A small network was shown many inputs. Here are its activations along a few directions, one row for each input.
In each table, some parts of the input vary, and every possible input appears once, in random order.
Descriptions start from the smaller parts, as in this example, which fits no table here: one of 3 separate values, together with either a single point or one of 9 places along a line or (one of 6 places along a line, together with one of 8 places around a ring).
Shared parts are said once, and a part with two or three values counts as separate values.
In the rows, 128 means zero.

Other details of the inputs vary at random and push rows far along two fixed directions, the same in every table; ignore that.
These rows show it; all are for the same input, with only those details redrawn:
[ 87 192 130  71  96  22 189 150 178 106 126 163 149 132  67 121]
[161 127 173  72 109 163  52 111 116 145  95  98  98 146 143 165]
[ 60 130  31 183 128  92 211 182 117  83 173 134 149 103  96 150]
[165 141 193  49 102 147  50 104 130 150  85 106  98 151 136 158]
[121  82  74 174 136 200 100 148  73 118 143  85 108 117 155 183]
[155 148 185  51 101 129  68 110 136 145  91 114 105 149 126 153]
[115 180 158  54  96  59 140 133 166 123 109 146 132 140  88 131]
[ 76 140  65 149 121  88 188 168 128  95 155 136 144 113  96 146]

A family of inputs:
r1: [100 156 144  84 120  26 196 138 181 129 146 187 158 118 113  81]
r2: [116 102 110 162 137 233  72 139  84 145 124 115 100 126 135 158]
r3: [ 84 204 138  62 102  18 184 161 184 119 126 165 146 124  49 108]
r4: [ 50 145  57 209 135  74 196 129 124  77 170 147 142  92  95 152]
r5: [111 118  87 164 147 237 101 132  88 129 127 139 100 118 128 153]
r6: [159 152 182  75 103  58 145 114 195 133 101 154 128 136  96  72]
r7: [147 151 179  54 101 119  81 114 140 140  94 118 109 147 121 150]
r8: [148 154 195  76 102 119  66  73 138 133  88 124 104 145 129 161]
r9: [145  60  72 212 159 220  95 125  93 140 157  91 126 104 204 147]
r10: [149  43  69 212 155 228  94 130  60 144 170  95  99 110 212 143]
r11: [176 126 180  84 119 136  77  94 153 167  96 121 102 139 176 106]
r12: [ 82 205 129  87 114  20 234 132 160 130 119 163 187 132  63  71]
r13: [190 113 217  74 144 131  65 102 130 153  97 145 116 156 158 120]
r14: [154  56 126 160 145 175 114 131 101 125 147 120 120 107 148 125]
r15: [107 107  53 214 161  99 201 168 107  94 183 160 146 121 128 108]
r16: [171 127 176 100 116 113 108 104 175 136 111 135 139 129 116  99]
r17: [132  70  71 196 166 223 138 121  49 158 138  74 137 124 154 157]
r18: [188  99 156 143 153 167  73 113 117 143 103 114 103 149 173 123]
r19: [162 139 196  60  96 143  54  85 130 141  82 114 100 156 142 165]
r20: [ 83  96  44 234 153 122 220 162 141  83 201 129 161  97 105 104]
r21: [ 99  98  67 208 156 158 164 140 127 119 185 112 143 109 165 122]
r22: [166 155 194 101 118 169  93  93  89 158  69 100 121 138 162 109]
r23: [109 192 168  64 113  75 155 110 140 133  89 134 167 139 103  63]
r24: [ 95 110  32 242 172 103 212 172 128  85 182 151 176 108 124 119]
r25: [ 65 174 111 116 116  69 179 175 159 123 137 166 145 119  61 115]
r26: [177  48 118 177 139 212  82 119  82 136 147 100  96 120 167 127]
r27: [173 140 199 107 148 133  84  98 159 141 113 126 126 164 147 113]
- What do these inputs look like to the network? => either one of 4 places along a line or one of 8 places along a line or (one of 3 separate values, together with one of 5 places along a line)
- Change only the choice among 3 separate values in r21. List by row number the other rows that result. => r20, r27

A family of inputs:
r28: [128  57  91 166 147 214  87 144  71 126 159  87 109 118 158 187]
r29: [133 139 171  63 117  93 104 129 140 142 118 132 122 142 118 152]
r30: [124 151 170  49 104  75 130 126 171 140 122 152 131 138  76 136]
r31: [119 175 153  86 112 135 122 122 133 141  96 110 138 140 110 114]
r32: [114 117  93 151 134 170  99 148 110 132 136  91 116 123 156 166]
r33: [181 134 193  88 122  98 113 107 186 142 110 143 129 147 107  87]
r34: [ 72 156  58 156 114  51 236 160 119  94 147 159 154 105 102 102]
r35: [157 107 145 158 149 166  90  83 112 138 126 118 119 134 182 142]
r36: [133  60  95 182 163 201 124 136  78 135 161  98 139 118 164 139]
r37: [100 167 141  81 113  72 185 133 141 131 119 154 157 130  56 108]
r38: [129  79 100 146 117 179  94 140 103 121 148 106  97 107 161 153]
r39: [147 156 168  91 130 127 104 113 151 161 104 113 139 142 152 105]
r40: [ 64 144  44 156 110  33 230 175 149  83 174 169 144 101 106 125]
r41: [191 106 166 107 124 147  53 115 129 126 108 108  92 153 158 167]
r42: [164 123 180  74  98 168  74  96 115 160  83 113  96 127 131 115]
r43: [133 118  92 168 151 167 131 128 109 140 136  99 140 131 175 131]
r44: [134  91 107 137 139 157 105 135  88 129 143 107 114 134 155 185]
r45: [120 111 116 180 143 182  99 107  75 124 121 103 116 119 152 154]
r46: [151 145 141 127 135  52 171 130 171 112 132 155 150 146 120  93]
r47: [145 144 197  74 108 130  58  85 160 132 108 131 102 141 130 152]
r48: [127 123 109 145 130 210 102 123  93 148 110  83 120 125 129 140]
r49: [143  66  87 185 166 184 128 130  69 137 154 100 137 127 180 152]
r50: [145 101 123 136 142 182 103 118  54 141 114  94 123 140 153 164]
r51: [ 99 110  89 196 142 180 133 118  84 105 142 111 128 111 132 145]
r52: [152 148 172  85 122 148 101 104 164 167 103 116 133 141 131 102]
r53: [136 163 190  85 108 125 100  79 147 141  88 137 119 136  96 121]
r54: [ 71 131  69 160 141  57 249 164 155 112 179 168 183 107  72  92]
r55: [136 143 157  89 104 116 116 119 113 142  95 126 116 124 135 109]
r56: [ 89 155  92 158 152 140 163 177 106 118 132 186 129 128  98 109]
r57: [129 140 143 104 119  71 157 127 154 138 130 151 137 118 139  80]
r58: [151 141 173  81 135 167  50 142 137 150 105 173  85 152 133 142]
r59: [116 111  71 168 137 177 111 145  99 124 142  90 116 127 166 178]
r60: [148  94 118 150 129 149 100 147 131 103 145 114 110 128 130 154]
r61: [123 121  74 186 141 112 175 153 102  89 136 126 142 127 117 133]
r62: [140  64  95 155 117 202  82 134  99 134 145 102  87 103 157 160]
r63: [153 164 193  63 119 129  98 103 169 161  98 118 138 149 138  95]
r64: [129  97  89 193 152 120 173 154 139  99 167 131 149 120 126 101]
r65: [ 86 142  99 138 143  45 221 158 146 119 162 161 180 119 100  97]
r66: [125 171 145 106 118  46 171 144 156 105 108 152 149 137  80  98]
r67: [146 156 170  72  99  58 128 133 201 116 118 159 124 140  71 120]
r68: [105 177 143  74 104  90 132 139 178 127 122 131 136 136 101 127]
r69: [149  97 112 148 135 141 128 118 109 137 137 122 120 120 181 113]
r70: [182 121 209  59 110 143  68  89 147 164  99 123 107 138 165  91]
r71: [116 102  91 160 128 124 173 137 137 130 157 140 133 100 131  91]
r72: [144 156 201  88 122 102 110  82 175 139 114 150 135 139 127 100]
r73: [ 90 146 114 136 116  89 152 122 170 106 150 158 129 113  86 142]
r74: [ 62 155  74 148 135  55 233 169 109 105 153 151 175 114  76 116]
r75: [126 107  86 181 136 145 157 149 112 103 135 121 133 116  94 125]
r76: [171 123 167 122 139 100 116 123 154 131 121 131 132 144 139 100]
r77: [126  93 114 146 142 195 114 131  62 133 130  94 130 126 134 150]
r78: [ 91 163 111 133 119  56 164 122 161  96 146 163 134 126 109 150]
r79: [109  84  70 186 129 191 140 145  66 115 144 101 117  98 151 130]
r80: [159 129 163 100 118  97  92 136 156 119 117 130 111 141 123 143]
r81: [102  95  54 185 136 199 121 155 108 125 157  91 119 108 135 167]
r82: [170 131 209  92 124 151  70  66 161 160 102 132 113 139 138 115]
r83: [130 153 122 124 127 161 113 118  95 141  98  94 128 143 146 142]
r84: [ 83 186 104 122 120  85 182 149 132 124 117 127 158 126  98 109]
r85: [ 99 135  87 185 139 131 157 115  93 103 134 128 135 121 131 148]
r86: [107 159 140  75  92  41 152 144 170 120 128 161 125 119 109 114]
r87: [ 84 111  70 198 142 129 143 140 116  96 168 130 124 105 136 168]
r88: [129 150 164 123 135  91 131  98 157 133 126 149 140 128 136 108]
r89: [164 128 166 110 123 143  97 121 125 120  98 114 121 143 115 120]
r90: [180 145 213  72 148 169  50 116 143 176  91 176 100 164 152  95]
- The inputs of r80 and r76 match in every part but one. If r87 is changed in the same way as r80 into r76, which row does it become? => r88
- What do these inputs look like to the network? => one of 3 separate values, together with either a single point or (one of 4 places along a line, together with one of 5 separate values)
- Start at r59 and move only the place on the line of 4, one step at a time. The first step leads to r32. Which rows follow, in order? => r68, r81
- Change only the choice among 5 separate values in r72. List by row number the other rows that result. => r36, r63, r64, r70
- Change only the choice among 3 separate values in r77. List by row number the other rows that result. => r28, r36

A family of inputs:
r91: [130  87  82 183 144 203 120 123  69 142 134  71 132 115 180 141]
r92: [206 124 226  76 140 131  87  96 163 164  98 151 126 156 136  69]
r93: [ 76  99  28 187 140 141 191 201  94 103 177 136 137 100 106 136]
r94: [229 105 227  89 139 147  58  71 125 165  83 108 120 158 185  92]
r95: [138 159 189  60 104  17 136 126 244 119 139 199 125 138  89  97]
r96: [110 108  95 139 121 190  98 149  91 125 128 111 101 116 113 167]
r97: [175  47 111 183 143 179  65 114 116 118 160  92  90 120 203 175]
r98: [ 41 160  25 200 134  70 226 164 114  68 171 138 161 107  82 169]
r99: [ 67 206 119 126 126  30 233 142 186 111 136 199 174 120  65  55]
r100: [132 170 185  35  86  91  95 105 139 140  86 115 116 143 107 152]
r101: [131 118 120 100 115 122 127 141 103 135 122 106 126 129 139 148]
r102: [106 155 125 118 125 123 160 141 145 137 125 142 146 124 105  89]
r103: [106 105  85 189 146 219  82 141  75 111 134 106 100 122 127 193]
r104: [145 149 173 108 131 129 114  79 127 154  99 118 138 143 156 108]
- What do these inputs look like to the network? => one of 2 separate values, together with either a single point or one of 6 places along a line
- The inputs of r99 and r104 match in every part but the choice among 2 separate values. If r92 is changed in the same way as r99 into r104, which row does it become? => r94

A family of inputs:
r105: [117 107  87 164 136 135 153 149 117 118 149 127 133 114 136 120]
r106: [124 148 150  97 114 121 104 122 144 131 117 128 118 131 118 141]
r107: [107 112  78 168 143 128 168 157 122 119 157 132 143 115 132 122]
r108: [143 137 149 104 120 105 126 130 144 130 115 131 129 137 104 125]
r109: [107 119  83 178 143 116 171 144 117 111 154 127 144 118 134 125]
r110: [144 124 139 129 136 137 115 116 127 135 123 117 131 136 148 130]
r111: [151 100 141 143 139 178  89 109 112 141 125 116 114 128 150 133]
r112: [125 135 130 117 119 152 109 122 121 134 118 114 119 130 125 144]
r113: [117 114  90 173 139 127 156 136 115 111 146 122 139 117 138 126]
r114: [154 107 140 142 146 180  89 117 113 142 122 117 118 136 155 134]
r115: [140 112 138 119 126 141 113 121 128 141 129 122 123 125 139 123]
r116: [132 138 141 104 119 149 106 117 117 139 110 115 118 134 125 140]
r117: [117 184 168  59 104  72 142 120 153 136  97 149 137 142  91 113]
r118: [138 152 171  74 112  83 130 127 154 124 113 143 134 144  97 119]
r119: [ 92 119  75 168 133 119 156 154 121 103 156 133 128 112 121 151]
r120: [ 91 148  98 137 127 105 170 148 109 117 131 137 145 119 106 129]
r121: [144 119 141 130 128 136 116 111 125 131 123 117 125 128 145 128]
r122: [ 94 166 115 106 110  36 184 148 166 101 142 174 141 127  86 127]
r123: [153 102 142 144 138 178  91 112 111 137 122 117 111 128 152 131]
r124: [112 110  91 172 139 128 157 130 118 116 152 121 140 114 135 129]
r125: [122 133 132 120 118 150 103 125 126 131 120 115 118 128 126 147]
r126: [145 139 158 111 127 122 115 116 143 133 114 141 125 136 125 110]
r127: [143 130 154  99 117 118 120 120 143 139 119 133 123 129 131 112]
r128: [153 100 135 132 136 172  92 126 107 146 126 108 112 131 161 132]
r129: [138 145 156 111 130 111 126 121 145 134 119 145 130 139 122 109]
- What do these inputs look like to the network? => either one of 2 separate values or one of 8 places along a line or (one of 3 separate values, together with one of 5 places along a line)
- Which other rows belong to the same alternative as r108? List them by row number. => r118
- Start at r122 and move only the place on the line of 8, one step at a time. The first step leads to r119. Which rows follow, in order? => r106, r125, r112, r116, r117, r120
